A small network was shown many inputs. Here are its activations along a few directions, one row for each input.
Each table varies a few parts of the input and shows all the possible inputs, shuffled.
Descriptions start from the smaller parts, as in this example, which fits no table here: one of 6 places along a line, together with either a single point or one of 11 places around a ring or (one of 3 separate values, together with one of 5 places around a ring).
Shared parts are said once, and a part with two or three values counts as separate values.

Other details of the inputs shift rows strongly along two fixed directions, in all tables alike. That doesn't count.

A family of inputs:
R1: [-16 -24   0  26 -25   5  17  49 -19  22  -9  40 -31 -14]
R2: [  2 -19  18 -38  13  13  20  -1 -16  28   2  -8  37  31]
R3: [ -8  57 -28 -10  28 -22 -37   8 -24 -39 -10  25 -26 -52]
R4: [ 15 -17  18 -33  11   1  12 -26  23  12  12 -34  38  37]
R5: [  6 -25  13   1 -10   2  16  -3  21  15   9 -15  12  26]
R6: [-12 -28  -5  70 -52   7  13  36   5  10  -7  24 -48 -15]
R7: [ -9  58 -29  -9  28 -22 -37   9 -25 -39  -9  26 -28 -53]
R8: [ -1 -12   3  22 -15  -1   6  10  15   5   4   8 -17  -2]
R9: [ 12 -12  13 -23  10   1   5 -22  21   6  10 -24  26  25]
R10: [-11 -28   6  67 -43   6  18  33  12  17   2  27 -39   2]
R11: [  6 -29  10   5 -18  10  17 -10  15  14   2 -23  17  24]
R12: [  9  52 -18 -64  50 -10 -32 -38 -21 -36  -6 -27  35 -15]
R13: [ 12 -16  10 -22   2   8   9 -27  13   7   4 -35  33  26]
R14: [ 11  35   0 -54  47  -7 -21 -40  -2 -19   7 -23  37   8]
R15: [ -5 -27  10  47 -33   6  17  19  15  19   5  14 -23  11]
R16: [ -3  11 -12  12  -4  -1 -11  -1  -5 -13  -7   6 -15 -21]
R17: [  7 -28  15 -49   9  19  23 -12 -15  27  -3 -27  49  32]
R18: [ -7 -14   3  46 -26   2  10  23   7  10   1  19 -27   0]
R19: [ -9  33 -15  15   8 -10 -22   9 -13 -22  -4  28 -29 -33]
R20: [ 11 -32  15  -4 -12  12  16 -22  24  14   6 -31  24  32]
R21: [-11  64 -27  -5  31 -18 -39   6 -30 -39  -8  29 -26 -49]
Each input here is: one of 3 separate values, together with either a single point or one of 6 places along a line.

A family of inputs:
R22: [  9  29 -14 -19  21 -10 -23 -19   3 -25  -1 -16   4 -15]
R23: [  1  23 -11 -39  23  -5 -11  -5 -24  -9  -8  -6  12 -15]
R24: [-27  -3 -14  89 -46  13   1  54 -28   7 -16  63 -73 -39]
R25: [  0 -47  17  51 -44   8  23   6  37  19   7  -4 -12  23]
R26: [  7  34  -4 -23  29 -12 -19 -27   3 -20   9 -14  14   3]
R27: [ -7 -49  17  32 -39  10  35  26   6  30  -1   6   3  25]
R28: [ 10 -44  32 -14  -9  15  37  -7  18  42  14 -25  35  58]
R29: [  3  26   0 -45  38  -2 -14 -10 -18  -2   1   6  12  -6]
R30: [ -1  23  -1 -43  36  -2 -10   1 -24  -1  -1  12  12  -7]
R31: [  1  28 -14 -41  27  -8 -11  -1 -29 -13  -9  -8  21 -11]
R32: [  8 -39  28 -22   0  11  35   5   9  37  14 -19  39  53]
R33: [-13  33 -31  43 -15 -14 -26  25 -14 -31 -13  32 -57 -57]
R34: [ -6  20  -6 -42  29  -9  -8   2 -26 -11  -5   7  22 -12]
R35: [-30 -13 -16  87 -53  15   3  50 -28   2 -21  60 -68 -47]
R36: [ -1  29  -3 -31  29  -8  -7   2 -24  -7   0   3  19   1]
R37: [  3  25  -6 -22  20 -10 -19 -28   3 -25   2 -14  17  -7]
R38: [  0 -11   6  42 -20  -1   5   9  23   6   9   7 -23  10]
R39: [  1  21 -14 -29  19  11 -13 -15 -35 -10 -14 -12  17 -13]
R40: [  1  -8   5  38 -16  -1   3   7  24   4   8   6 -22   7]
R41: [  4 -43   9  45 -45   8  23  11  30  20   4 -11 -16  20]
R42: [ 17 -32  27  -1  -9   8  26 -27  37  24  23 -39  34  58]
R43: [-12  39 -23  46  -2 -16 -29  21  -2 -30  -5  44 -61 -49]
R44: [ 12 -40  25   0 -18   9  26 -29  37  19  15 -38  35  48]
R45: [ -2  17  -3 -44  29  -2 -14 -13 -18  -7  -7   6  14 -16]
R46: [  7  29 -13 -22  18 -10 -18 -22  -3 -23   0 -19  10 -12]
R47: [  1 -18  -2  39 -29   1   6  11  19   3   0  -2 -25  -2]
R48: [  6 -39   7  46 -40   8  19  10  35  15   5  -6 -24  13]
R49: [  2  22  -6 -15  16 -10 -18 -22   4 -24   0  -9  10 -10]
R50: [ -2  21 -13 -39  25  -7  -8  10 -30 -10  -8   3  13 -17]
R51: [ -2  21  -4 -43  27  -6 -11 -14 -20 -10  -5  -3  24  -9]
R52: [ 18 -31  27  -5  -5   7  22 -27  39  23  21 -40  35  59]
R53: [ -5 -53  11  27 -37  17  31  36   1  37  -5  15 -19  10]
R54: [-15  34 -25  44  -7 -16 -31  19  -6 -36 -11  41 -54 -58]
R55: [  6  27  -6 -23  25 -10 -22 -29  10 -27   1 -10  11 -10]
R56: [ 12 -48  22 -24 -10  18  30  -8  14  38   4 -27  27  39]
R57: [ -5  17  -5 -43  30  -2 -12  -3 -25  -7  -8  12  14 -17]
Question: What is each input in this table made of?
Answer: one of 3 separate values, together with either a single point or one of 5 places around a ring or one of 6 places along a line
Question: Changing only the choice among 3 separate values turns R43 into R55. The same change can be made to R29. Which row results?
Answer: R45
Question: Which other rows does R30 become when the place on the ring of 5 takes its other values? List them by row number.
Answer: R28, R29, R32, R36
Question: Which other rows does R38 become when the choice among 3 separate values takes its other values? List them by row number.
Answer: R25, R47
Question: Start at R46 and move only the place on the line of 6, one step at a time. The first step leads to R33. Which rows follow, in order?
Answer: R41, R47, R22, R48

A family of inputs:
R58: [  1  -8   2 -14   1   4   4  -4  -4   5  -3  -6   9   3]
R59: [ 15 -32  26 -37   9  10  22 -25  21  25  12 -36  48  50]
R60: [ -1 -37  17  34 -29  12  24  13  16  27   6   5  -7  25]
R61: [  8  79 -31 -12  41 -30 -59 -45  13 -69   3 -13 -12 -42]
R62: [ -2 -37  15  34 -32  10  25  13  15  24   5   1  -5  23]
R63: [ -8  26 -15   6   8  -9 -15  15 -15 -15  -5  22 -23 -29]
R64: [ -6  64 -24 -34  44 -16 -39 -10 -33 -39  -7  15  -2 -41]
R65: [ 19   9  12 -74  42  -1   1 -45   4   1  10 -49  67  39]
R66: [  2  -6   4 -12   3  -1   4  -2   2   4   3  -4   8   6]
R67: [ -2 -40  13  33 -33  14  25  13  12  24   2  -1  -4  21]
R68: [  0 -40  12  27 -33  14  26  13  11  27   1  -3  -6  20]
R69: [-12  41 -26   5  13 -12 -28  18 -29 -28 -13  29 -31 -50]
R70: [-17   4 -14  44 -24  -7  -5  38 -12  -7 -11  43 -50 -39]
R71: [ -2 -40  13  32 -34  16  25  11   9  26   1  -1  -5  20]
R72: [-16   2 -16  42 -23  -4  -5  38 -14  -7 -13  40 -48 -41]
R73: [ 19  13  12 -74  47   0  -4 -43   3   0  10 -42  61  35]
Question: What is each input in this table made of?
Answer: either a single point or (one of 3 separate values, together with one of 5 places along a line)
Question: Which other rows does R67 become when the place on the line of 5 takes its other values? List them by row number.
Answer: R60, R62, R64, R71

A family of inputs:
R74: [ 15   3   0 -55  27   8  -7 -35  -3  -5  -6 -36  42  12]
R75: [-11 -44  10  81 -63  18  27  24  14  28   1  13 -32  16]
R76: [ -3 -55  18  59 -52   7  25  26  37  31   4  19 -41   6]
R77: [-14 -56  10  33 -45  13  33  37  -2  33  -7  32 -26  -1]
R78: [ -3  47  -9  -5  28 -15 -30  -7 -11 -25   1  25 -20 -26]
R79: [ -5  64 -24 -28  41  -3 -41 -14 -37 -33 -13   8   2 -34]
R80: [  2  56 -19 -36  43 -29 -31  -9  -8 -32   2   3   0 -24]
R81: [-12  37 -29  30  -4 -12 -21  37 -28 -25 -18  32 -46 -52]
R82: [-14  -4  -6  12 -10  -7   5  44 -23   7  -5  27 -17 -14]
R83: [ 12   6  -1 -48  21   1  -6 -44   0  -9  -1 -42  41  10]
R84: [ 11 -20  14  -6  -4  -3  16 -14  28   6  13 -28  32  34]
R85: [ -1 -44  31  -6 -12  22  39   2   0  43   6  -4  31  47]
R86: [-16  49 -29  36   8  -9 -32  28 -33 -29  -9  54 -62 -59]
R87: [ 14 -20  11 -16   0   2  19  -3  19  18  13 -30  22  37]
R88: [ -4  -2  -9  19 -10   2  -5  17  -1  -3  -5  20 -36 -30]
R89: [ 14  16   0 -43  21  -7  -1 -31  -1 -10   5 -45  44  19]
R90: [  9 -30  16 -10  -4   5  11 -24  30   7   7 -25  28  26]
R91: [  6  -2  15 -16  16   4   1 -33  17  -2  12 -23  36  33]
Question: What is each input in this table made of?
Answer: one of 3 separate values, together with either a single point or one of 5 places around a ring
Question: Which other rows does R77 become when the choice among 3 separate values takes its other values? List them by row number.
Answer: R82, R85
Question: Which other rows does R83 become when the choice among 3 separate values takes its other values? List them by row number.
Answer: R75, R89
